A small network was shown many inputs. Here are its activations along a few directions, one row for each input.
In each table, some parts of the input vary, and every possible input appears once, in random order.
Descriptions start from the smaller parts, as in this example, which fits no table here: one of 5 places around a ring, together with either a single point or one of 11 places along a line or (one of 3 separate values, together with one of 4 places along a line).
Shared parts are said once, and a part with two or three values counts as separate values.

Other details of the inputs shift rows strongly along two fixed directions, in all tables alike. That doesn't count.

A family of inputs:
R1: [  6 -24 -14  -5 -28 -51  -3   1  12  13  21  20]
R2: [ 12  -8 -14 -13  10   3 -27 -46 -61  32 -27 -33]
R3: [ 75 -26  19   8 -31  22  -6   0 -48   4   7 -10]
R4: [-20  19  17   1  22  59  20  14  13 -20  -7 -15]
R5: [-13 -15   3   7 -19 -60  -1   4   3   4  -5  25]
R6: [ 31 -10 -22   5  20  -7 -15 -19 -49  52 -17 -17]
R7: [  1  28   6  -9  20  66   2   9  18 -21 -16 -19]
R8: [ 14 -28 -11  -2  14  -5  -8 -20 -54  47  -8 -27]
R9: [ 87 -29  15  22 -15  18 -18 -30 -76  30  -6 -27]
R10: [ -8  32  11  -9  22  69   9   0  19  -7  -7 -10]
R11: [  3   4  -9 -10   8  -1  -5  -3 -28  28  -6  -2]
R12: [-19  18  15   2  32  54  20   6  18 -25  12 -21]
R13: [-12  32   2  -1  16  72   1  17   5 -21 -10 -11]
R14: [-23 -20  -7   1 -27 -51 -15  -9 -12 -22  14  11]
R15: [ -8 -16  -9  -5 -32 -55 -12 -13   1 -19   4  10]
R16: [ 41  -1  34  14 -54  48   1  31  15 -32  34  32]
R17: [  3 -14  -1  -6  21 -20   9  -5 -16  12   5 -21]
R18: [-19 -19  -1  -4 -17 -56  -1  -2  -1   3  23  19]
R19: [  1 -30 -13  -1 -19 -54   0  10   3   4  25  20]
R20: [-16   3 -10  -4 -42 -20  -4  36  33  -6  25  60]
R21: [13 26  5  5 26 64  4 12 35 13 -1 -4]
R22: [-27  15  12  16 -12  12   4  26  37 -45  -7  16]
R23: [-20 -18   2  -5 -26 -52  -1   5  -5   6   4  25]
R24: [-11 -11  -3   0   0  -1 -10 -11 -36  -2 -17 -20]
R25: [ 26 -15 -18 -13  13   4 -19 -32 -48  61  -7 -22]
R26: [-16 -16  -6  13 -19 -59 -15 -11  -4 -24   5  10]
R27: [ 12 -22  -7  -6  19 -19   2 -25 -58  19 -29 -35]
R28: [-12  26  11   1  -6   8   5  18  54  -9   3  30]
R29: [ 10 -16  -4  12  10  -6  -1  -3 -15  25  -8  -8]
R30: [ -6  -8 -18  -6 -35 -49 -15   8 -15 -17 -10  26]
R31: [  9  19   7  12  29  57  12   7  40   7  13 -17]
R32: [-25   6   4  11 -37 -37  -8   3  47 -42  12  33]
R33: [ -3  22  13  -4  29  52  23   2  28 -20   0 -26]
R34: [-10  23  16  -5  27  55  17   3  30   3  14 -21]
R35: [ 33 -17 -25  -9  16  -8  -9 -10 -54  48 -13 -20]
R36: [  1  16   6   0  22  65  12   9  30  10  23 -16]
R37: [-16 -15   0  10 -23 -57  -1  -5  -4 -11 -12  23]
R38: [ 19 -11  -5   2  31 -20  -6 -44 -35  46 -13 -40]
R39: [ 13 -23  -9  -5  30 -23   2 -34 -54  16 -11 -43]
R40: [ 24  -8 -17 -13  20 -17  -5 -14 -55  41 -21 -23]
R41: [ -9  21  18  12  40  42  20  13  32 -10  10 -19]
R42: [-10  19   9 -13  -9   9  11  27  48 -13   7  27]
R43: [ 11   0  -7 -14   8  -4  -2 -20 -21  12 -20 -11]
R44: [ 36 -18 -19 -14  16  -5 -13 -24 -44  55 -13 -25]
R45: [ -7  -1 -13   5 -25 -53  -9  -4  -6  -5 -11  35]
R46: [  2   6   9   2  21  55  21  33  23  -4   2 -11]
R47: [-21  12   1   4 -41 -30 -15   8  43 -35  -3  48]
R48: [-13 -22  -9  -1 -23 -58  -9  -2  -8 -28   8   8]
R49: [-15 -16  -2  10 -13 -63  -2 -14   1 -16   7  17]
R50: [-17  15  -1   5 -29 -37   0  29  40 -15   7  55]
R51: [-15 -21  -7  -2 -33 -53  -8   7 -13 -23 -11  15]
R52: [-25   9   4 -13 -39 -29  -3  18  44  -8  17  53]
R53: [ 17 -29 -15  -2  24  -8  -8 -26 -51  45  11 -34]
R54: [ -5  28  16  10  33  53  17  -7  34 -17  -3 -23]
R55: [-23  14  -6  10 -40 -31 -11  23  31 -39  -3  49]
R56: [-18   8  -6  -6 -36 -33   6  30  29 -35   3  51]
R57: [-13  25  12   0  20  66   4  -4  20 -22   4 -29]
R58: [  0  36  12   4  30  61   9  -2  28 -10 -17 -10]
R59: [-24  -6   9  -4 -30 -40  14  36  38 -25   9  40]
R60: [  9 -14  -8  -8  21  -9  -6 -53 -51  33 -11 -42]
R61: [-10  33   5  -3  21  66  12  15   9 -13  -6  -5]
R62: [  2  12   8  16  35  51  15  18  33  -4  19 -14]
R63: [  0  20  14  -6  30  47  23  11  34  -3   7 -24]
Each input here is: one of 3 separate values, together with either a single point or (one of 4 places along a line, together with one of 5 places around a ring).
Question: The inputs of R52 and R42 match in every part but the choice among 3 separate values. If R11 is changed in the same way as R52 into R42, which row does it become?
Answer: R40
Question: The inputs of R27 and R4 match in every part but the choice among 3 separate values. If R59 is changed in the same way as R27 into R4, which row does it become?
Answer: R23
Question: Change only the place on the ring of 5 in R14. List by row number the other rows that result.
Answer: R2, R13, R24, R57
Question: Change only the place on the line of 4 in R41. List by row number the other rows that result.
Answer: R26, R49, R62
Question: Change only the choice among 3 separate values in R41. List by row number the other rows that result.
Answer: R17, R18

A family of inputs:
R64: [ 25  15  -7  -8  65  71  10 -17 -28  42 -25 -55]
R65: [  1 -12  -7  -8  -8 -31   2  -6   3  14  18   9]
R66: [-20  10  -2   3 -26 -27  -6  20  40 -20  10  40]
R67: [  6  16   8   2  55  70   5 -26 -20  18 -21 -61]
R68: [ 39 -32   0   3 -21 -41 -17 -24 -51  23  -1   1]
R69: [-26  16   2   4  -7   5   8  34  53 -25   6  33]
R70: [  5 -24 -19  -2  -1 -52  -5 -11 -27  33   5   3]
R71: [ 28 -22  -5   8 -32 -19 -13   2 -25  10   6  13]
R72: [ 28 -22   0  10 -27 -23 -11  -1 -23   6   8  11]
R73: [-22  21   5 -15 -40  29   1  47  43 -38  17  50]
R74: [ 11  24   0   5  58  68   1 -16 -24  15 -26 -58]
R75: [-33  32   9   0 -20   6   8  27  57 -57   3  35]
R76: [ 11 -10  10  11 -42 -19  -4  24  26 -29  23  43]
R77: [ 37 -34  -9   7 -28 -38 -20 -16 -53  26   0   0]
R78: [-25  23  18   4  27  52  21   9  30 -35   5 -19]
R79: [ 36 -31  -2   4 -30 -36 -16 -18 -52  28  -2   2]
R80: [ -5  -7 -10  -9  -5 -31  -4  -1  -1  10 -11  12]
R81: [ 15  10   6  -7  62  68  12 -15 -18  23  -7 -66]
R82: [ -2 -19 -13  -6  -4 -45 -16 -43 -40   7 -17 -18]
R83: [ 29 -20   7   7 -26 -24  -8  -7 -20   6   6  14]
R84: [ -7  27   4  -6   7  79   1  32  13 -15   5   3]
R85: [-11  34  13   3  27  56  10   9  23 -13 -12 -16]
R86: [-2 37 12  1 21 60 13 17 39 -3  4  2]
R87: [-37  22  11   3 -15   5  15  37  62 -39   3  40]
R88: [  9  -4   9   6 -52  -9  -2  27  23 -18  17  49]
R89: [ 16  19   1  -2  60  71  13 -10 -16  36 -20 -43]
R90: [ -4  -9 -16   3  -5 -50 -19 -29 -39   3 -19  -6]
R91: [ 42 -34  -7   2 -25 -35 -19 -25 -65  38  -7  -5]
R92: [-10  -8  -6  -5 -12 -29  -8 -17   0  -2  -5   1]
R93: [ -8 -13 -12  -2  -1 -49  -9 -26 -39  10 -24  -3]
R94: [ 27 -19   7   7 -29 -21  -8  -3 -23   8   6  14]
R95: [ -2 -13  -9   1  -5 -32  -2  -5   1  14  21   9]
R96: [-12  26  18   3  22  59  11  10  42 -12   5 -10]
R97: [-2 29 10 -2 19 62 14 11 45 -6 12 -5]
R98: [-35   0  -1   5 -18 -36   7  21  28 -39  10  28]
R99: [ 19  14   0  -8  62  69  18  -4 -16  32  -7 -53]
R100: [ -5 -19 -19   0  -1 -50 -13 -17 -32  18 -19  -2]
R101: [ 44 -39  -9   7 -15 -45 -21 -29 -62  29  -3  -9]
R102: [  3   1 -13   1  -9 -26 -10  -5   1  15   4  17]
R103: [ 41 -32 -10  -3 -32 -35 -17 -17 -52  27  -3   1]
R104: [ 13  -6   4   0 -54 -10  -2  29  24 -21  17  47]
R105: [ 10 -21 -24  -3   2 -45 -12 -21 -34  40 -11   2]
R106: [-17  12   0  -5 -30 -28  -3  19  42 -21   7  41]
R107: [  6  22   0  -4  61  65  10 -16 -28   5 -35 -58]
R108: [  9 -21 -16 -16 -24 -32 -25 -18 -63  31 -10   8]
R109: [-38  14   8   6 -10   2  18  44  61 -43  18  30]
R110: [-22  20   6   6 -20  12   7  28  71 -26  29  41]
R111: [-37   2   6   2 -20 -35  11  19  29 -37   8  30]
R112: [-28   5  -2  -4 -26 -31   4  22  38 -27  -2  38]
R113: [-28  -2  -1  -4 -16 -37   8  13  17 -32   4  19]
R114: [-26   4   2  -1 -23 -28   4  23  41 -15   4  43]
R115: [ 38 -25   0   1 -23 -27 -11 -13 -32  10   2   3]
R116: [-18  25  11   8  23  58  10  11  39 -24   2 -15]
R117: [ 46 -36  -8  -1 -23 -41 -18 -26 -63  31  -5  -9]
R118: [-34   5   6   3 -29 -27   0   0  35 -39   6  31]
R119: [-21   2   2  -4 -31 -26  -2  11  46 -20  15  35]
R120: [ 41 -33  -7  -2 -32 -37 -16 -17 -52  26  -2  -1]
R121: [  2  10   4   4  65  64  10 -23 -29   2 -13 -71]
R122: [-14 -12   1  -1   1 -26   2 -11  -6   1   3  -6]
R123: [  4  16   2   6  58  68   1 -31 -27   4 -22 -67]
R124: [ 10  10   1   1  67  65  12  -3 -21  25 -13 -61]
R125: [-23  22  13   3 -22  12  11  25  71 -24  27  43]
R126: [ 37 -33 -14   4 -29 -34 -21 -15 -53  28  -3   5]
R127: [ -6 -28 -14   1  -2 -54 -10 -24 -31  13   0 -12]
R128: [ 18  14   7  -1  61  70  15 -16 -17  34   1 -55]
R129: [  3  20  -2   4  63  64   7 -15 -29   6 -32 -58]
R130: [-36  16  10  -2 -13   2  21  42  62 -43  15  29]
R131: [ 43 -34  -4  -2 -23 -42 -17 -23 -50  20  -1  -1]
R132: [ -9  35  15   2  23  58  10  17  37 -11  -3  -5]
R133: [-19  39  15   5  23  55  12  10  29 -33 -11  -9]
R134: [ -8 -23  -9  -3   0 -54  -3 -16 -33  19  -9  -7]
R135: [ 1 37  7 -4 21 61 13 18 40 -6  3  0]
R136: [-32  13  17   2 -14   5  16  33  67 -34  28  33]
R137: [-12  22  12  -5  30  54  22  29  38 -13   5 -13]
R138: [-11 -12  -2  -4  -2 -35   2   2  -3  11   2   7]
R139: [ -4 -27 -11  -8  -5 -54  -7 -25 -30  13  -2 -12]
R140: [ 14  13   2   3  59  71   0 -22 -18  25 -13 -61]
R141: [-31  12  11   5 -13   5  13  37  67 -37  31  31]
R142: [  4 -22 -12  -5  -2 -50  -2 -14 -26  35   3   5]
R143: [-15 -12  -4  -6  -5 -36   0 -16 -10 -16   2  -6]
R144: [ -7   2  -7  -5 -11 -30  -9  -8  -3  -2 -12   7]
Question: What do these inputs look like to the network?
Answer: one of 3 separate values, together with either a single point or one of 6 places along a line or (one of 4 places along a line, together with one of 5 places around a ring)
Question: The inputs of R89 and R105 match in every part but the choice among 3 separate values. If R111 is changed in the same way as R89 into R105, which row does it become?
Answer: R98
Question: The inputs of R81 and R136 match in every part but the choice among 3 separate values. If R99 is changed in the same way as R81 into R136, which row does it become?
Answer: R142
Question: The inputs of R139 and R122 match in every part but the choice among 3 separate values. If R119 is changed in the same way as R139 into R122, which row does it become?
Answer: R96
Question: Change only the place on the ring of 5 in R64. List by row number the other rows that result.
Answer: R65, R97, R99, R135
Question: Change only the choice among 3 separate values in R120. List by row number the other rows that result.
Answer: R77, R79
Question: Change only the place on the line of 6 in R126. List by row number the other rows that result.
Answer: R71, R72, R76, R77, R101
Question: Change only the place on the line of 4 in R70. List by row number the other rows that result.
Answer: R98, R109, R124
